A small network was shown many inputs. Here are its activations along a few directions, one row for each input.
In each table, some parts of the input vary, and every possible input appears once, in random order.
A made-up example of a description, with smaller parts first: one of 5 places around a ring, together with either a single point or one of 9 places around a ring or (one of 3 separate values, together with one of 4 places along a line).
Shared parts are said once, and a part with two or three values counts as separate values.

Other details of the inputs shift rows strongly along two fixed directions, in all tables alike. That doesn't count.

A family of inputs:
r1: [-23  -7   5   5 -24  -1   6  27 -14   5 -19  -5]
r2: [ 25  23   5   1  24   7  -2 -28   8   2   3  19]
r3: [ 27   9  -3 -15  19  -5   8 -29  21 -12  18  -6]
r4: [-29 -15  -7  27  -8 -10 -12  30 -23  12  -7   2]
r5: [ -2  -9   7  34  17 -27  -6  32  -5  20   0  25]
r6: [-29 -10 -10  20 -27   1  -6  31 -22  19  -2  -6]
r7: [ 33   7  12  12  33 -10   2 -15  15  -9   5   0]
r8: [ 11   2  -1  -8  20   0   0 -22  13 -15  10  -8]
r9: [-27  -8  -4  19 -19   2 -28  12 -19   8 -19  22]
r10: [-27  -8 -18 -51 -52  25  24  -6   0 -10  -1 -28]
r11: [ 26   6  12  12  28  -9  10 -16   6  -1   2   1]
r12: [ 15   6   5  39  25 -23 -24  17 -10  15  -8  46]
r13: [ 25   5  18  -4  30  -6  14 -17  10  -3   3   2]
r14: [ 38  17  11  -4  20   7   1 -39  12 -10  -3  11]
r15: [-24  -6  -8   8 -30  -2 -13  25 -11  12  -1 -12]
r16: [  9   4 -15 -33 -20  18  10 -21  14 -21  18 -17]
r17: [ 11   8  11  -2  26  -4  12 -11   9   6  10   5]
r18: [ -5   5   3 -15   1   8  17  -3   6   1  -1  -5]
r19: [ -5  -4 -13 -27 -15  16  -6  -9   6 -18   1 -20]
r20: [-29  -7  -8 -49 -35  27  18 -16   1 -16  -6 -28]
r21: [ 37   8   8  -4  27  -1   0 -15  17 -12   1  -3]
r22: [-23  -5  -8   9 -30   7 -14  32 -10   5   0  -6]
r23: [-29 -14  -6 -29 -28  14   4  -2 -10  -3  -2 -19]
r24: [ -6 -11   3  53  18 -32 -15  44 -17  24  -2  29]
Each input here is: one of 4 separate values, together with either a single point or one of 5 places along a line.
- The inputs of r17 and r5 match in every part but the choice among 4 separate values. If r2 is changed in the same way as r17 into r5, which row does it become? => r12
- Which other rows agree with r23 in the choice among 4 separate values? List them by row number. => r4, r8, r9, r19, r20
- Which other rows does r3 become when the choice among 4 separate values takes its other values? List them by row number. => r7, r8, r15
- Which other rows does r18 become when the choice among 4 separate values takes its other values? List them by row number. => r1, r10, r20
